Each row below holds a small network's activations on one input, seen along a few directions.
Each table varies a few parts of the input and shows all the possible inputs, shuffled.
A made-up example of a description, with smaller parts first: one of 8 places around a ring, together with either a single point or (one of 2 separate values, together with one of 4 places along a line) or one of 9 places along a line.
Shared parts are said once, and a part with two or three values counts as separate values.
In the rows, zero is written as 128.

Other details of the inputs vary at random and push rows far along two fixed directions, the same in every table; ignore that.

Rows:
R1: [133 156 142 121 134 204 117 184 134 146  79]
R2: [ 78 155 155  84 126  99 120 188  47 116 106]
R3: [163 198 102 106 132 204 200 155 122 173 125]
R4: [122 154 136 108 136 211 130 183 143 140  93]
R5: [106 100 140 144 123  59 125  71 144  88 173]
R6: [157 111 107 134 144 186 110 120 170 136 126]
R7: [100 102 130 159 114  46 106  71 134 107 155]
R8: [111  97 150 148 128  49 119  74 140  98 168]
R9: [ 82 122 144 117 105  69 117 141  99 111 120]
R10: [161 106 105 159 143 180  97 121 150 150 110]
R11: [138 110 144 153 127 178 126 138 179 140 104]
R12: [181  72 109 191 128 158 101  75 203 132 128]
R13: [106 120 116 104 128  67  96 126  87 117 138]
R14: [105 156 138  52 155  92 108 175  53 118 137]
R15: [138 175 131 120 156 197 103 159 126 151 100]
R16: [154  87 119 214 129 159 106  65 196 141 127]
R17: [109 184 133  59 102  96 220 185  53 127 133]
R18: [158  99 102 130  94  49 203  73 123 112 184]
Description of these inputs: one of 3 separate values, together with either a single point or one of 5 places along a line.
Q: Changing only the choice among 3 separate values turns R8 into R14. The same change can be made to R7. Which row results?
A: R13
Q: Which other rows does R6 become when the choice among 3 separate values takes its other values? List them by row number.
A: R4, R5

Rows:
R19: [116  90 146 127 103  89 136 136 125 107 121]
R20: [115 108 129 124 135  83  99 100 127 105 150]
R21: [132 128 123 120 145  95 128  98 117 114 161]
R22: [147 150  98 119 147 168 116 142 113 158 116]
R23: [155 160 104 109 141 192 148 151 138 156 120]
R24: [169  97 101 194 136 203  90  97 195 160 103]
R25: [117 124 145 132 111  94 167 109 132 106 149]
R26: [115 135 137  94 138 146 100 186  95 129  97]
R27: [107 130 138 129 136  73  98 104 102 111 147]
R28: [ 92 121 154 140 122  70 108 111 118 105 138]
R29: [155 158  98 125 132 194 146 152 126 168 110]
R30: [134 125 119 140 135  84 125  86 122 123 156]
R31: [129 153 130  80 122 151 155 194  84 135 104]
R32: [ 99 168 141  82 149 158 102 188  98 131 102]
R33: [142 152 116 133 117 196 153 163 135 157  92]
R34: [122 122 118 103 135  71 123 102 108 110 165]
R35: [102 173 152 108 130 154 133 175 105 141  99]
R36: [164  74 118 199  98 154 162  66 231 128 136]
R37: [180  84 109 202 119 155 157  49 222 134 156]
R38: [176 126 104 181 126 188 150  90 194 162 130]
R39: [127 144 129 138 122 196 128 169 142 158  82]
R40: [ 91 119 159 126 130  73 112 115 117  95 146]
R41: [ 97 117 161 131 116  83 144 118 125 100 141]
R42: [110 184 140  95 126 138 159 171  88 137 115]
R43: [140 152 113  73 132 131 147 174  74 137 126]
R44: [111 117 142 127 141  80 102  98 117 101 157]
R45: [ 97 109 140 140 117  84 105 125 112 113 123]
R46: [148  89 110 123 127  78 122 101 116 114 153]
R47: [ 95 110 153 122 106  71 139 120 127  98 140]
R48: [156 121 112 122 146 187  87 151 135 148 104]
Q: What is each input in this table made of?
A: one of 5 places around a ring, together with one of 6 places around a ring
Q: Changing only the place on the ring of 5 turns R31 into R25. The same change can be made to R48. Which row results?
A: R44
Q: Start at R21 and move only the place on the ring of 5, one step at a time. The first step leads to R34. Which rows follow, in order?
A: R46, R22, R30

Rows:
R49: [114 109 143 136 127  95 115 111 132 104 139]
R50: [107 123 145 115 116  60 150 109 106  96 158]
R51: [135 103 127 164 122 143 110 103 176 130 122]
R52: [142 152 126 132 129 176 144 149 135 151 106]
R53: [154 111 113 124 118 174 137 157 141 143 101]
R54: [139 105 131 161 132 154 112 112 172 134 120]
R55: [130 183 129  91 147 196 141 185 109 158 103]
R56: [139 147 120 133 127 174 141 138 152 147 115]
R57: [125 111 119 135 124  91 127 102 120 117 148]
R58: [125 122 120 121 126  91 123 110 119 119 145]
R59: [150 137 115 128 145 172 121 135 141 150 121]
R60: [117 117 131 140 111  93 150 104 127 115 145]
R61: [ 96 190 136  38 154 102 123 191  27 118 134]
R62: [131 117 125 131 125  89 126 110 112 120 141]
R63: [131 106 127 163 125 148 113 111 161 131 120]
R64: [113 115 142 136 121  92 114 121 117 114 128]
Q: What is each input in this table made of?
A: either a single point or (one of 3 separate values, together with one of 5 places along a line)
